Each row below is a small network's average activation on inputs in which a field has the value named, seen along a few directions.
Related values have similar rows: they may be neighbours, one step apart, or belong to one group.
In the rows, zero is written as 500.
Strong random noise was added to every row along 2 fixed directions; ignore it. To show where, here is one row again and again, with new noise each time:
[617 239 475 620 459 461 439 525 573 521 494 470 477]
[561 253 432 583 384 404 388 586 464 625 398 275 536]
[727 356 567 586 499 635 534 346 791 332 638 883 367]
[602 452 473 455 281 537 419 456 552 573 404 461 500]


G, 20 values:
g6: [590 652 459 237 307 433 501 498 503 406 562 534 388]
g17: [391 679 486 482 447 412 536 549 470 738 407 495 616]
g20: [441 770 502 423 379 495 546 420 611 679 463 674 501]
g5: [648 544 606 405 446 556 382 329 747 397 581 726 357]
g2: [328 695 502 480 471 384 506 566 424 672 371 385 654]
g7: [601 472 512 507 495 544 573 528 480 381 674 662 352]
g1: [744 299 563 705 570 518 553 445 731 275 616 778 411]
g14: [589 328 543 598 655 485 328 528 650 354 542 338 520]
g3: [356 373 545 515 658 689 629 526 295 342 668 571 449]
g12: [485 564 392 582 501 532 654 378 756 742 609 634 566]
g18: [574 308 452 580 767 533 601 610 206 469 643 521 491]
g10: [267 463 513 439 514 567 626 649 137 549 312  42 556]
g13: [460 730 514 432 451 486 608 311 706 618 623 771 502]
g8: [592 504 437 327 138 302 372 617 414 648 322 131 525]
g4: [594 570 652 639 736 611 507 360 804 189 583 899 406]
g9: [427 798 584 492 594 577 415 373 658 293 513 710 541]
g16: [472 447 546 565 668 464 323 602 537 475 384 298 550]
g19: [271 916 423 346 271 422 425 559 371 634 174 315 627]
g11: [377 283 514 541 766 604 702 434 328 282 667 635 404]
g15: [415 357 412 484 651 514 545 632  43 577 545 253 575]
The values of G form a line.
Name the neighbours of g16, in listed order. -> g14, g4
Name the neighbours of g19, in listed order. -> g2, g9
Name the neighbours of g18, in listed order. -> g7, g15
Name the neighbours of g12, in listed order. -> g13
